These are the activations of a small neural network, seen along a few directions. Each row is one input.
Each table varies a few parts of the input and shows all the possible inputs, shuffled.
Descriptions start from the smaller parts, as in this example, which fits no table here: one of 5 places around a ring, together with either a single point or one of 11 places around a ring or (one of 3 separate values, together with one of 6 places along a line).
Shared parts are said once, and a part with two or three values counts as separate values.
In the rows, zero is written as 128.

Other details of the inputs vary at random and push rows far along two fixed directions, the same in every table; ignore that.

Rows:
R1: [124  64  95 186  55 148 170  84  86  50 145  94 119 135 118 135]
R2: [154 194 123 108 164  91 143 138 120 177 193 148 126 164 137 121]
R3: [117 124 165 138 151 134 101 129 151 134 103 142 135  89 134 101]
R4: [125 129 173 110 130 132 121 117 147 140  79 139 139 100 148 131]
R5: [126  49  88 198  60 140 173  90  95  44 139  91 128 147 120 133]
R6: [110 121 167 135 162 133 104 112 154 133 102 153 133  95 136 101]
R7: [123 111 166 144 162 122 102 117 164 143  98 161 128  98 143 106]
R8: [111 130 156 131 157 131 102 132 167 125  90 145 142  99 131 108]
R9: [113 125 169 106 144 135 124 110 144 141  82 139 136 104 152 130]
R10: [136 107 151 126 141 121  89 145 146 147  85 147 122 104 136 122]
R11: [103 121 145 113 163 137 104 132 168 135  88 139 134 109 127 120]
R12: [145 197 135 105 152 111 144 123 106 172 190 152 114 126 130 125]
R13: [131  39  82 174  58 136 152  99  95  54 114  92 122 151 116 147]
R14: [124 117 143 105 135 132  87 146 171 141  79 140 132 110 123 139]
R15: [105  68  87 157  79 153 154 113 121  57 112  88 134 143 112 137]
R16: [118 107 142 110 144 129  83 134 157 152  77 150 123 113 131 136]
R17: [113 116 138 103 149 137  91 138 165 144  85 140 127 118 126 140]
R18: [156 191 129 120 148 107 144 150 108 168 190 137 123 138 130 122]
R19: [121  47  77 160  52 147 142 109 101  61 110  88 122 156 108 158]
R20: [129 179 114  97 145 128 135 158 127 153 156 119 132 138 116 130]
R21: [143 179 103  87 129 130 130 168 115 162 164 117 125 156 113 152]
R22: [159 197  91 121 105 119 184 134  57 141 238 111 111 160 118 139]
R23: [120 126 168 136 147 126 104 120 156 130 102 152 138  91 133 107]
R24: [102 128 152 129 171 137 106 125 162 128  95 143 137 108 132 105]
R25: [172 206  87 115 122  84 181 139  81 152 239 118 125 191 122 140]
R26: [109 130 152 133 160 140 100 140 161 130  93 133 140  99 131 103]
R27: [167 200  86 121 122  97 181 151  72 152 238 109 123 192 123 135]
R28: [116  32  76 174  67 145 151  90  94  55 115  94 117 158 127 142]
R29: [146 196 139  84 133 123 156 142 102 168 158 122 132 136 141 141]
R30: [125 111 142 115 133 133  84 153 149 151  82 140 123 110 126 135]
Description of these inputs: one of 3 separate values, together with either a single point or one of 9 places around a ring.
Changing only the choice among 3 separate values turns R26 into R8. The same change can be made to R20. Which row results?
> R15
Start at R2 and move only the place on the ring of 9, one step at a time. The first step leads to R7. Which rows follow, in order?
> R12, R6, R24, R11, R17, R16, R28

Rows:
R31: [172 187 112 129 115  92 171 122  75 147 222 131 118 149 129 125]
R32: [129 188 195  75 201 117  55 177 199 207  73 176 140  74 138 110]
R33: [126  71 124 143 101 138 114 127 135 113  83 117 123 124 134 145]
R34: [150 152  71 123  92 114 174 126  79 125 209 108 118 189 113 153]
R35: [146 239 183  81 207  99 122 151 146 218 170 169 136 113 148 104]
R36: [135  69 124 158 108 124 107 132 139 106  94 127 125 127 125 132]
R37: [105  94 137 134 107 149 132 115 139  93  82 110 140 116 130 133]
R38: [109  78 117 145 126 136 117 112 149  98  92 123 131 136 129 130]
R39: [106  90 130 134 114 147 130 125 143  95  81 107 142 123 132 127]
R40: [142 187  52 102  93 125 212 120  46 113 234  84 125 204 107 160]
R41: [114  85 142 172 125 134 128  99 125  96 106 133 129 114 142 105]
R42: [155 232 167  89 186  93 128 135 121 207 183 177 125 115 145 110]
R43: [149 161  97 115 129 104 140 146 115 150 180 128 122 173 122 143]
R44: [135 155 115  92 125 131 131 142 112 153 143 127 116 137 122 149]
R45: [103  94 137 171 128 150 133 108 145  86 117 124 131  98 126 106]
R46: [132 181 195  59 211 111  46 177 198 228  69 188 124  77 143 119]
R47: [106  82 116 142 113 152 101 136 137 100  91 111 130 122 114 126]
R48: [128 161 119 102 130 134 119 147 117 146 147 126 126 131 112 138]
R49: [104  81 119 136 127 143 124 116 141  94  85 115 136 129 128 126]
R50: [110  90 154 162 120 147 140  94 135  93 108 122 134 108 143 113]
R51: [130 163 132 105 129 135 123 146 132 140 131 127 132 121 120 137]
R52: [134  69 129 154 100 127 112 121 134 107  95 130 124 117 124 133]
R53: [144 172  55 112  96 121 196 115  62 117 226  95 121 203 110 158]
R54: [102  92 131 176 135 147 130 115 145  88 114 119 133 106 124  97]
R55: [126  76 130 138  96 140 119 119 131 115  84 123 122 114 132 147]
R56: [136  79 143 180 112 116 122 107 127  96 110 132 124 106 138 104]
Changing only one part turns R53 into R38. The same change can be made to R50. Which row results?
> R35
What do these inputs look like to the network?
> one of 2 separate values, together with either one of 4 places along a line or one of 9 places around a ring
Which other rows does R42 become when the place on the line of 4 takes its other values? List them by row number.
> R31, R45, R50

Rows:
R57: [137 146 128 113 128 123 130 135 121 144 137 130 126 132 128 136]
R58: [132 146 122 107 131 126 128 138 126 143 133 127 128 138 125 139]
R59: [125 151 121 111 137 131 129 140 129 138 137 124 131 135 122 132]
R60: [132 146 122 107 131 126 128 138 125 143 134 128 127 137 125 139]
R61: [109  62 193 145 161 130  48 128 206 135  16 169 132  61 144 104]
R62: [109  51  91 162  73 156 148 105 110  60 104  89 127 147 120 144]
R63: [134 152 142 140 143 118 143 116 120 134 158 138 129 121 136 110]
R64: [128 118 136 125 124 130 119 129 134 130 109 131 128 119 131 132]
R65: [125 150 121 111 137 131 129 140 128 138 138 124 130 136 122 131]
R66: [134 153 142 139 142 118 143 116 120 133 157 138 130 121 136 110]
R67: [140 141 123 122 132 116 125 137 125 143 143 134 124 136 126 131]
R68: [137 146 128 113 127 123 130 135 121 143 137 130 126 131 128 136]
R69: [134 152 142 140 143 118 143 117 120 134 157 138 129 122 136 109]
R70: [125 150 121 111 137 131 129 140 128 138 138 125 130 135 122 132]
R71: [120  54  89 175  75 144 148 106 105  64 122  95 123 149 120 137]
Changing only one part turns R63 into R66. The same change can be made to R68. Which row results?
> R64
What do these inputs look like to the network?
> one of 3 separate values, together with either a single point or one of 4 places along a line
Which other rows does R65 become when the choice among 3 separate values takes its other values? List them by row number.
> R59, R70

Rows:
R72: [131 146 143 137 139 124 139 121 126 128 145 135 132 116 133 113]
R73: [125  44 139 151 103 132  88 123 157 107  55 131 124 104 127 137]
R74: [127 139 172 137 160 123 107 126 151 149 114 156 132  88 139 100]
R75: [128  69 123 182  99 125 134 101 110  95 132 120 114 130 133 117]
R76: [138 182 156 118 164 111 127 132 136 163 153 149 129 104 134 109]
R77: [131 137 126 105 122 134 123 141 133 145 116 122 122 124 128 147]
R78: [144 162  85 149  96 127 189 114  62 107 222 100 121 164 117 130]
R79: [145 119  74 127  71 132 169 130  73 106 171  90 118 176 115 165]
R80: [148 158 145 100 162 103  90 156 149 175 119 163 122 119 129 127]
R81: [106  67 122 149  95 153 122 116 139  82  80 106 133 126 130 138]
R82: [130 194 145  73 163 130 122 158 132 180 136 135 135 133 130 135]
R83: [130 139 127 117 135 123 117 140 138 138 124 125 134 134 124 131]
R84: [122 188 135  78 168 129 118 147 138 170 145 139 131 130 119 130]
R85: [117 136 136 117 158 128 100 142 158 144 108 146 129 115 127 123]
R86: [123 103  94 135  85 147 149 126 109  91 136  97 127 163 123 151]
R87: [102 132 139 107 149 144 112 126 149 132 100 135 134 111 121 124]
R88: [115  32 123 167 102 142  97 120 153  88  64 124 124 116 119 129]
R89: [123 158 140 105 170 124  95 149 161 169 125 150 129 120 119 125]
R90: [110  81 131 169 108 143 145  98 128  76 107 115 133 112 137 116]
R91: [151 133  86 142  98 113 187  93  68 111 201 113 119 178 129 139]
R92: [155 167 137  91 142  98 109 152 134 186 139 158 124 128 125 141]
R93: [ 92  35 127 175 115 156 103 121 163  67  54 109 137 110 131 113]
R94: [134 133  80 133  91 129 165 123  89  97 169  97 131 172 114 141]
R95: [153 179  84 143  97 121 193 123  51 116 241 100 119 173 118 128]
R96: [106  44 131 148  93 156 110 109 146  82  49 112 123 101 130 135]
R97: [132 177 168 109 174 110 125 130 154 164 131 155 137 104 142 112]
R98: [103  56 154 174 116 146 125  91 153  71  71 125 139 101 140 109]
R99: [127 164 144 105 173 116 103 154 155 164 120 148 135 118 130 109]
R100: [134 173 171 113 170 113 117 132 149 164 132 160 134 100 141 106]
R101: [138 131 132 107 116 121 115 133 123 143 114 137 124 125 128 143]
R102: [122 175 155  82 168 131 112 151 144 173 108 140 136 115 136 130]
R103: [151 143  73 152  94 113 189 114  65 113 214 104 113 186 126 141]
What do these inputs look like to the network?
> either one of 3 separate values or one of 9 places along a line or (one of 2 separate values, together with one of 10 places along a line)
List by row number the other inputs of the same sort as R97.
> R72, R74, R76, R78, R90, R95, R98, R100
Which other rows does R77 become when the choice among 2 separate values takes its other values? List them by row number.
> R96
